Each row below holds a small network's activations on one input, seen along a few directions.
In each table, some parts of the input vary, and every possible input appears once, in random order.
A made-up example of a description, with smaller parts first: one of 4 places along a line, together with either a single point or one of 9 places around a ring or (one of 2 separate values, together with one of 5 places around a ring).
Shared parts are said once, and a part with two or three values counts as separate values.

Other details of the inputs shift rows strongly along three fixed directions, in all tables alike. That doesn't count.

A family of inputs:
r1: [-42.9  18.7   2.5 -13.6   1.0  -6.1   7.9 -35.1  46.4  28.8 -44.3  -3.1]
r2: [-47.2  -7.8  17.5 -46.6  33.2  11.5 -34.5 -19.3   7.7 -20.1 -33.2 -24.1]
r3: [ 10.5   1.2 -20.3  30.6 -27.1 -11.5  23.5   0.1  -2.8   2.9  -3.9  20.6]
r4: [  9.0  19.4 -14.1  22.6 -21.8  -8.6  23.9  -1.5  -3.8   6.4   3.8  31.3]
r5: [ 43.5  -1.0 -21.1  22.3 -21.9  -1.7  27.4  20.7  -0.7  12.1  39.3   4.2]
r6: [-65.9 -17.0  36.8 -29.9  40.3  10.0 -22.3 -34.0 -10.9 -17.5 -44.1 -12.6]
r7: [-55.0 -26.4  20.4   1.3   0.6  22.9 -13.8 -15.1 -50.6   5.8 -20.9  25.6]
r8: [ 22.2  20.9 -13.0 -50.1  20.5 -11.6  -9.8   1.0  79.5   2.3  -6.1 -44.8]
r9: [-10.1   9.8  -6.3  32.1 -30.3 -12.4  30.7   1.6 -23.7  34.1  -7.5  42.2]
r10: [ 26.1 -21.2   4.7   4.1   7.9  19.3  -9.0  23.9 -50.5 -32.2  41.6  18.0]
r11: [ 12.9  18.4 -23.4  -5.1  -9.8  -6.8   6.1  14.6  28.6   4.3   0.4 -10.5]
r12: [ 20.8  -9.8  12.7 -27.7  46.4  16.0 -24.7  15.4  -4.4 -24.2  10.0 -32.7]
r13: [-49.8 -21.7  45.0  22.6  -4.7  10.5 -31.7 -27.3 -46.5   6.7 -10.9  16.4]
r14: [-41.7  11.7   1.9 -19.1  -8.2 -13.7   7.0 -34.8  52.7   9.5 -45.4   8.0]
r15: [-35.4  -2.9   0.9  14.7 -28.3 -21.0  31.8 -22.9  -0.4  20.1 -21.4  22.2]
r16: [ -9.4  11.1  -1.6   6.7  -4.3 -10.7  17.7 -21.5  16.8  -0.3 -21.6   7.7]
r17: [-52.4 -40.4  28.2   8.0   7.2  15.5  -5.1 -20.7 -44.9   3.6 -15.6  23.6]
r18: [  7.7  18.0 -13.7  25.7 -21.2  -5.5  22.8   4.1  -0.7   7.9   0.8  32.6]
r19: [ 35.6 -11.0  -4.0 -15.5  23.6  22.4 -25.3  24.6 -26.3 -42.2  31.1 -13.3]
r20: [ -8.7  15.6 -16.2   1.5 -22.7 -11.8  13.2 -15.7  18.0   5.3 -18.9  14.1]
r21: [ 36.5  -4.0   3.2 -11.4  33.8  22.6 -21.2  23.3 -24.5 -40.6  33.6  -8.9]
r22: [-39.2  13.7  -3.2 -25.0  -8.7 -19.6   4.5 -33.8  37.9  25.0 -50.1  -7.0]
r23: [ 17.0 -20.8   7.1  29.4  12.7  19.2  -3.1  21.8 -58.7 -27.2  25.4  26.7]
r24: [-53.7 -25.1  20.0  -1.9   0.0  19.8 -12.7 -20.8 -53.7   4.3 -17.9  24.3]
r25: [ 26.5  20.4   8.1  10.7 -17.2 -16.1  -9.5   5.9  29.7  14.3   2.3 -21.2]
r26: [-36.6  -0.7  -0.6  12.4 -29.1  -6.1  23.0 -20.5   4.9  34.5 -18.6  30.1]
r27: [ -4.8  19.0   8.9  26.0 -27.4 -21.1  -5.8 -22.2  25.2   7.6 -11.9   6.1]
r28: [ 34.7  23.4 -27.6 -16.5   1.0  -1.6  -3.7  14.0  52.7 -11.9   2.3 -20.8]
r29: [ 17.5 -18.4   3.6   1.7   8.3  19.2 -10.8  35.2 -51.2 -22.7  44.6  14.7]
r30: [-30.4 -23.4  22.3 -16.1  14.2  13.0 -16.8   1.1 -28.1  -1.5  -9.1  14.0]
r31: [ 29.2   4.8 -21.4  23.3 -31.1  -1.3  26.4  18.0  -9.7  20.7  36.7  23.3]
r32: [  0.4 -25.8   6.2  -8.6  26.7  24.1 -23.2   8.1 -19.6 -16.5   6.3 -18.3]
r33: [  9.8 -19.7  13.8 -40.9  42.9  27.4 -33.5   8.1  -1.1 -25.9  22.4 -33.2]
r34: [-28.8   3.0  -5.4   7.9 -30.1 -21.1  23.5 -24.5 -10.8  30.4 -29.1  19.7]
r35: [ 19.8 -13.2   2.9 -26.7  33.8  20.1 -29.0  10.3  -0.4 -43.9   7.6 -28.9]
r36: [-15.0  -7.4  -8.3  38.1 -35.2 -19.0  36.9  -2.1 -17.8  21.0  -1.3  35.5]
r37: [  4.6  -6.6  15.9 -46.6  60.8  25.1 -35.6  -3.8  28.8 -27.0  -2.6 -54.7]
r38: [-31.4 -22.1  14.6  -7.3  11.7   9.7 -11.4  -6.8 -35.7 -16.4 -13.2  -1.3]
r39: [ 29.2 -10.7  -4.1 -17.3  24.6  19.1 -23.4  31.5 -29.9 -33.4  34.4 -21.9]
r40: [ 50.6  24.2 -25.3   0.5   2.5   4.3   8.7  23.2  25.9   6.6  34.2 -14.7]
r41: [ -7.3  -3.3  -5.3   6.3 -13.2 -20.3  21.0  -9.3  21.0  22.7 -16.6   5.2]
r42: [-28.2  27.8  -3.1 -26.0  12.2 -12.7   1.4 -20.0  62.0  10.5 -39.0 -19.6]
r43: [ 35.8  -1.4 -25.7  33.6 -27.2 -12.7  26.0  24.3 -16.7  16.9  17.6  13.1]
r44: [ 13.8  16.8   8.0  40.7 -40.2 -14.1   4.7  -2.7   0.7   6.9   3.6  17.0]
r45: [ 13.2 -20.4  31.2  27.2   1.6  11.7 -35.9  21.1 -64.1 -10.7  33.0   9.8]
r46: [ 32.7  20.9 -19.9  -5.1  16.7 -10.6   7.2  14.4  50.4  -4.9   5.7 -32.6]
r47: [ 32.2   8.4 -26.3  24.6 -31.6  -6.9  21.1  29.6 -16.3  20.2  19.9  20.7]
r48: [ 13.0 -23.5   0.6  12.8  -0.8  24.4  -6.7  19.0 -68.1  -8.8  34.7  13.6]
r49: [ 35.9  13.5   0.7  47.8 -41.4  -5.1   7.5  15.8  -9.5  21.6  31.4   7.7]
r50: [-41.6  -3.4  46.8 -24.4  25.1   6.2 -49.6 -21.8  14.0 -18.0 -31.0 -34.0]
r51: [  1.2  -8.1  29.1   6.0  15.5   9.3 -44.0  10.4 -22.4 -22.9  19.5 -15.8]
r52: [ 53.9  24.9 -23.4  -3.7   3.6  -5.8   8.3  28.9  22.2   5.8  27.9 -13.0]
r53: [ 49.4   2.6 -20.2   1.9   4.9  -2.4   5.4  22.5  32.4 -18.9  25.6 -12.7]
r54: [-47.4 -19.9  30.0  -1.4  12.0   6.6  -5.3 -20.7 -58.6   4.4 -21.4  25.2]
r55: [ 27.8  20.5 -22.2  28.9 -23.2  -8.8  27.9  23.3 -15.6  11.0  28.7  23.4]
r56: [ -8.5  -2.6  -5.7  23.1 -38.3 -20.5  35.2  -7.3 -25.4  31.5   0.9  37.0]
r57: [ 39.4  13.2 -22.7 -18.4   4.3 -11.6   4.2  11.6  43.4   1.8   2.3 -38.2]
r58: [-48.4 -33.1  29.3   3.1   2.5   9.8  -3.0 -24.8 -46.2 -16.3 -19.5  31.9]
r59: [  8.1  12.6 -12.5  22.2 -20.0  -6.0  28.2  -5.2  -8.7  24.5  10.3  16.2]
r60: [  3.6 -26.3  17.0 -20.9  26.5  12.5 -17.1  10.1 -20.6 -17.1  10.0 -12.6]
r61: [-22.4  17.6  -3.4 -33.7   2.5 -14.2   0.4 -31.6  66.9  -0.1 -34.2 -11.0]
r62: [-14.0   9.1  -8.1  -1.9 -18.9 -19.9  22.6 -13.4  17.5  14.5  -7.7   5.9]
r63: [ 16.5   8.6 -22.8   4.0  -5.4 -12.6  11.0   9.3  28.2   1.0  -1.9 -18.1]
r64: [-39.3   8.9   3.1  -4.6   5.5 -11.9  12.8 -40.4  46.0  25.4 -46.7 -10.7]
r65: [ -5.4   8.0  -5.4  12.7  -5.1 -18.6  21.3 -10.3  16.8  23.1 -21.8   4.0]
r66: [ 16.6 -17.5   3.6 -27.6  35.0  26.0 -28.4  11.0  -2.4 -25.0  13.8 -38.8]
r67: [ 49.5  26.2 -25.1   0.2   3.0  -8.2  13.6  25.1  21.3  -4.3  31.6 -18.6]
r68: [ 14.3  23.3 -15.3 -43.6  19.8  -7.6  -9.3   7.2  84.6  -5.6  -5.7 -44.0]
Description of these inputs: one of 4 places along a line, together with either one of 2 separate values or (one of 3 separate values, together with one of 5 places along a line).
Changing only the place on the line of 4 turns r9 into r18. The same change can be made to r22. Which row results?
> r20
Changing only the place on the line of 4 turns r31 into r29. The same change can be made to r32. Which row results?
> r63
Which other rows does r54 become when the place on the line of 5 takes its other values? List them by row number.
> r9, r12, r52, r65
Which other rows does r28 become when the choice among 3 separate values takes its other values? List them by row number.
> r14, r18
Which other rows does r52 become when the place on the line of 4 takes its other values? List them by row number.
> r4, r40, r55
Which other rows does r50 become when the choice among 2 separate values takes its other values? List them by row number.
> r51

A family of inputs:
r69: [ 51.6  -3.2 -27.7  19.9  -7.0  -1.0  21.9  43.0 -31.5  -9.3  44.3  14.6]
r70: [-21.4 -29.4  17.7 -23.2  31.3  33.6 -27.5  13.3 -44.2 -12.8  10.6   2.3]
r71: [-47.6   3.1  -1.0   4.9 -24.9 -12.7  28.5 -26.5  -1.0  18.3 -32.5  39.3]
r72: [ 70.5  32.6 -13.6  18.8 -27.4 -16.1 -13.0  23.5  44.1   1.6  39.0 -35.2]
r73: [-22.3  11.6  -6.3 -43.9  24.6 -11.6  -0.2 -22.5  63.5  -8.5 -44.0 -32.1]
r74: [  3.4   9.7  31.8 -12.0  33.7   3.5 -48.0  -2.9  27.7 -17.3 -10.4 -44.7]
r75: [ -3.2 -20.7   3.0  -4.5  13.3  25.0  -8.5  16.5 -54.6  -5.1  20.6   7.8]
r76: [ 14.1  -3.9  -9.2 -22.6  23.5   5.7   3.0   4.0  23.8 -20.5   3.5 -18.8]
r77: [ 32.7  22.1 -38.8  19.7 -28.5  -8.8  33.1  11.5   8.8   8.1  14.6  17.6]
r78: [ 29.6  -5.3 -25.4  29.8 -27.4  -7.9  44.4  16.7 -24.5  21.3  26.6  27.8]
r79: [-44.0  -7.5  -2.1   9.6 -18.2 -17.9  35.8 -34.0  -3.6  20.7 -31.8  30.8]
r80: [ -2.2 -18.4   2.3  -0.5  12.2  26.7 -12.1  17.4 -44.8 -23.8  16.4  24.8]
r81: [ 12.5   5.5  17.8  52.2 -23.3  -7.2   2.2  -0.1 -21.0  13.2  15.6  15.3]
r82: [ -5.1  -8.7  -0.4 -42.3  41.0  13.6 -21.7   5.1  21.6  -9.8 -11.1 -40.7]
r83: [ 26.1  33.9 -35.6 -25.6  -7.5 -22.8  27.0  -5.4  71.4  22.9  -9.1 -26.9]
r84: [-14.5 -33.9  13.3 -12.6  35.5  31.9 -20.2   2.2 -41.8 -35.8   2.7   5.4]
r85: [-61.2  -2.3   8.0 -14.7  -3.6 -11.2  13.7 -41.0  -4.3  11.8 -44.2  20.5]
r86: [  6.1 -25.1  34.7  27.4  -4.5  12.1 -34.2   6.1 -42.4 -16.4  23.6  -1.8]
r87: [  2.8  -1.6  29.5 -16.4  19.2   0.5 -53.1  -3.8  29.0 -20.6  -8.5 -49.0]
r88: [-41.4  17.8  30.1  35.2 -32.2 -17.9  -2.0 -32.0   2.3  31.3 -28.6  25.7]
r89: [-42.9  -4.9  -3.2   5.4 -19.9 -18.5  32.1 -25.7  -9.7  30.9 -38.9  26.2]
r90: [ -1.8  -4.1  -3.9 -37.9  40.5  13.5 -22.7   0.7  25.3 -30.4 -17.4 -30.0]
r91: [-19.1 -27.1  18.6 -24.9  33.2  25.0 -24.2   9.9 -42.8 -28.4   9.9  11.1]
r92: [-14.5  19.0 -22.2  14.4 -36.4 -22.4  44.2 -18.2   9.9  22.6 -18.4  29.3]
r93: [ -0.5  39.0  13.1   0.2  -4.2 -19.8 -16.0 -25.0  61.4  14.7 -22.6 -31.9]
r94: [ 63.9  13.9 -41.6  -1.2  -1.5  -2.9  24.1  30.9  41.7  11.8  36.7 -28.4]
r95: [-22.5 -10.2  34.7  32.5 -30.3  -0.6 -24.4  -7.8 -35.5   6.2   3.0  22.4]
r96: [ 50.9  -1.8 -23.7  12.0 -11.0   8.0  18.0  44.1 -28.8   3.4  50.6  18.9]
Changing only one part turns r95 into r87. The same change can be made to r91. Which row results?
> r69
What is each input in this table made of?
> one of 4 places along a line, together with either one of 2 separate values or one of 5 places along a line
Which other rows does r86 become when the choice among 2 separate values takes its other values? List them by row number.
> r81
List by row number the other rows that have the place on the line of 4 in common with r93.
> r72, r75, r77, r83, r85, r92
Which other rows does r87 become when the choice among 2 separate values takes its other values? List them by row number.
> r74
